Each row below holds a small network's activations on one input, seen along a few directions.
In each table, some parts of the input vary, and every possible input appears once, in random order.
A made-up example of a description, with smaller parts first: one of 8 places around a ring, together with either a single point or (one of 2 separate values, together with one of 4 places along a line) or one of 9 places around a ring.
Shared parts are said once, and a part with two or three values counts as separate values.

Other details of the inputs vary at random and push rows far along three fixed directions, the same in every table; ignore that.

A family of inputs:
r1: [ 33   1 -11 -22  -4 -21  -6  12  21 -11  -4  24]
r2: [-21   3  -2  -4 -12  -6   0  15  -3  -7   9  16]
r3: [-20 -22  19  11   6   4  -2 -11 -12  -7   5 -12]
r4: [ 13   7  -3  23  11  21  17 -13   4  21   3 -24]
r5: [-16 -14  21   0   1  13  -1  -2   2  -5   2 -10]
r6: [ 35  -2 -10 -12 -24 -15 -11   5  25  -5  -6  12]
r7: [-12   0 -17   8 -14 -18 -10   7  -9   0  -1  -6]
r8: [ 31 -11  -9 -10 -14 -13 -19  -7   3  -7  -1  28]
r9: [-19  -1 -13   0 -19  -3 -11  -7  -6   2   3   6]
r10: [ -8  11  -9 -16  -7 -12  -6  12   0   0 -11   1]
r11: [ -6 -13   8  -5  16  -1  -4  11  11   6   3 -12]
r12: [ -9   5 -15  -5   0 -19  -8   6 -16  -5  -7  -2]
r13: [-20 -17  20   5  12   2   2 -10 -16 -11   1  -8]
r14: [-15 -17  14  -7  15  12  -5 -16  -5  -3   0  -9]
r15: [ 12  34 -24   5   2   5  15  -3 -12  17  -5  -1]
r16: [-10  -7  15  -5   9  -1   5   2   6  -6 -10 -18]
r17: [ 9 16 16 13 10 28 24 -4 -5  9 -1 -2]
r18: [ 41 -19  10 -15   4  -1 -11  -3  31  -3  -8  -2]
r19: [-15   6 -12   0  -4 -22   0   6 -17 -12  -8  -4]
r20: [-17   5  -4 -12  -3  -5  -4  15  -5  -4   3  21]
r21: [ 49  20 -10   7 -22  13   8  -1  13  11   2  27]
r22: [-12 -12   8  -4  15  -1   5 -11   1 -10  -7 -24]
r23: [-10 -16  10   4   7  -2   0  11  13   3   7 -16]
r24: [  8  15  17  25  20  26  12 -13  -2  10  12  -2]
r25: [ 13   9  10  20  19  22  16 -12 -19  14   3  -2]
r26: [ 31 -21  13  -8   6  -8   3   3  31 -14   3   1]
r27: [-16  10  -8  -9  -2 -19   6  18   0  -8  -2   7]
r28: [ 30 -18  19 -17   5   9  -8  -7  20 -12  -6  11]
r29: [-17 -25  15  14   4   5  -9 -10  -8   1   6 -11]
r30: [-21   6  -6 -10 -10  -5  -1  -7 -14  -9  -2   9]
r31: [ 12  30 -28   9  -2   7  10  -2  -8  24  -2  -2]
r32: [ -5 -17   4   5  15  -3 -10  -2  -4   3  -3 -21]
r33: [-15   3 -14   4 -11 -21  -4   6 -14  -8  -3  -7]
r34: [ 10  34 -13  12 -12   5  20   8  -4  16  -3  -2]
r35: [ 32 -29  10 -12   6   9 -14 -22  21  -6   0   6]
r36: [ 8 10  9 16 18 29 16  5 -2 22 11  2]
r37: [-19  -1  -5  -2 -16  -5  -7  16   0   0  10  15]
r38: [-17  12  -8  -2  -2 -20 -14   5   1  -8   1  -1]
r39: [ 11  31 -24  13  -9   3  20  -5  -8  13   0  -4]
r40: [-21   7  -1  -8  -6  -6   4  15  -6 -10   3  19]
r41: [-22   2  -9  -5 -17  -4  -5  -8 -10  -5   3   6]
r42: [-11 -15  17  -5   6  15 -11  -1   4   5  -1  -7]
Description of these inputs: one of 2 separate values, together with either a single point or (one of 4 places along a line, together with one of 5 places around a ring).
Q: The inputs of r24 and r38 match in every part but the choice among 2 separate values. If r14 is changed in the same way as r24 into r38, which row does it become?
A: r15
Q: Start at r29 and move only the place on the line of 4, one step at a time. The first step leads to r9. Which rows follow, in order?
A: r21, r37
Q: Which other rows does r7 become when the place on the ring of 5 takes its other values? List them by row number.
A: r12, r19, r32, r33
Q: Which other rows does r23 become when the choice among 2 separate values takes its other values? List them by row number.
A: r37

A family of inputs:
r43: [ -9 -22  16 -10   9 -10  -2  -5   4 -19  -6 -21]
r44: [-30  21 -16   9  -7  -8   2  17  -7   9   5  -9]
r45: [ -2 -30  19  -3  10  -4 -14 -13   4 -17   9   6]
r46: [ 33  37 -13  34   0  30  22   2 -14  34  11  13]
r47: [ 17  16 -19 -22 -21 -11 -11  -4  -1  -7  -2  40]
r48: [ 13 -29  20 -21  -1   1 -13 -16  23 -21   0   8]
r49: [-29  18 -16  10 -20   3   0  -2 -27   7  -1  -4]
r50: [ 23 -20  -1 -15   9 -15 -14 -14  17 -19  -9  -6]
r51: [ 20 -10  -5 -17 -22  -3 -16  -6  14 -11  -5  15]
r52: [ 23 -13 -11  -4 -11 -23 -15  -2   7  -7  -3  11]
r53: [-30   6  -8  -5  11  -3  -7   3  -8   4  -6 -19]
r54: [-38   2  -3  -4  12  -1  -9  11  -4   7  -1 -19]
r55: [ 19 -32  13  -7 -11  -1 -18  -2  23 -13   4   7]
r56: [-31 -14   3   4   5 -12  -8   3   2  -9   1 -24]
r57: [-35   2   5   1  -4   2   0 -11 -17  -5   4  -5]
r58: [ -7   7  10  18  23  26  13  -1  -6  32   1 -25]
r59: [ 23  17 -21  -5 -24 -27   3  13   2 -12  -2  22]
r60: [ -8 -25  15  -4  15 -15  -8   4   0 -17   0 -12]
r61: [ 18 -21  13 -12  -1 -15  -6   9  23 -18   1   2]
r62: [ 5 -1 23 22 26 30 15 -8 -2 16 16 -3]
r63: [ 25  19 -23 -15 -23 -17  -8 -11  -7 -12  -1  42]
r64: [-36  21  -8   5  -9  -3  11   5 -26  -2  -5  -1]
r65: [-36   2   3  -8  12  -5  -1   9 -17   1  -6 -17]
r66: [-19 -19  -1   0  -8  -9 -21  -1 -11  -8   3   2]
r67: [ -5 -24  22 -16   2   7 -11  -6  19 -10   5   4]
r68: [-32  17 -19   7  -5  -9  -1   0 -30  14  -6 -14]
r69: [ 23   7 -38 -17 -20 -20   3   7   2  -4   1  31]
r70: [-35 -13  16 -11   3   2  -3   2  -2 -12  -7 -10]
r71: [-12  -7  -2 -11 -18   1 -16   6   5  -1   0   6]
r72: [ -2  22 -22  15 -29  -3   1   5 -16   7   5  15]
r73: [ 15 -42   4 -19   2  -7  -2  -6  27 -18   2  -2]
r74: [-42  -2  11   5   0   1   3  15  -9  -2   4  -6]
r75: [ 18  -6   1 -23  -7 -10 -10   8  15 -14  -6  29]
r76: [-32 -11   5  -9   7  -3 -11   8  10  -2  -1 -22]
r77: [-34  19 -17   8   1  -8  -3  17 -14  11   4  -8]
r78: [ 26  19 -24 -15 -16 -26  -1   4  -7 -12  -9  22]
r79: [-32  16 -17   8 -11   2  -5  -2 -35   9  -2  -2]
r80: [  5   2  19   8  29  21  16   5   0  14   1 -19]
r81: [ 23  12 -26  -6 -23 -23 -12  11   5   5  -1  25]
r82: [ 22 -11  30   7  34  31  18 -14   8   3  -4 -11]
r83: [-38  22 -17   0  -4  -4   1   8 -11   8  -4 -17]
r84: [ -8  32   6  21   9  31  32   9 -11  24   3  -4]
r85: [  4  34   2  37   7  24  38   2 -18  18   6  -2]
r86: [-13  -9  -5 -13 -10  -1 -20  -3  -7  -3  -5   5]
r87: [-20  -8   3 -11   1 -12  -7  -3 -13 -18  -9   4]
r88: [29 42 -7 17  6 32 25 -3 -8 30 10 23]
r89: [ 57  32  -7  18 -11  18  24  -4  11  14  14  34]
r90: [-11  24 -14  -8 -14  -9   5  21  -5   6  -2   7]
r91: [ 16   1  18  24  11  22  18 -15   1   5  13  -1]
r92: [-26 -14  14  -3   8  -4  -6  12  -4  -9   2   3]
r93: [ 54 -11  24  18  26  20  20 -14  14  -4   2   6]
r94: [ 17   2   4  17   8  11  15 -16   0  13  -4 -21]
r95: [ 22  17 -31  -3 -16 -26  -8   6   3  -8  -2  20]
r96: [ 26 -20  24   8  31  24   7 -20  13  14  -5 -27]
r97: [ 28  -5 -11 -18 -19 -16 -11  -4  20  -5 -10   9]
r98: [  2  -9  15  28  16  15  15  -9   0  15   4 -30]
r99: [ 45 -20  24   4  17  21   8 -13  33  10  -1 -15]
r100: [ 47  12  -5  10   8   8  17 -16  16   1  -4  -8]
r101: [ -6 -34  17 -14   6   8 -23  -3  11  -5  -1  -5]
r102: [  1  25 -18   1  -9 -15   4  22 -11   5   3  15]
r103: [-10 -22  18 -16  10  -6  -5   1  11 -14  -7 -18]
r104: [-29 -21   9   2  -1  -8 -11   7   5   2   2 -20]
Q: What is each input in this table made of?
A: one of 2 separate values, together with either a single point or (one of 5 places around a ring, together with one of 6 places around a ring)
Q: The inputs of r73 and r69 match in every part but the choice among 2 separate values. If r59 is changed in the same way as r73 into r69, which row does it become?
A: r60
Q: The inputs of r100 and r50 match in every part but the choice among 2 separate values. If r83 is changed in the same way as r100 into r50, which row does it become?
A: r53
Q: Which other rows does r51 become when the choice among 2 separate values takes its other values? List them by row number.
A: r86
Q: Which other rows does r97 become when the place on the ring of 5 takes its other values? List them by row number.
A: r94, r98, r99, r104
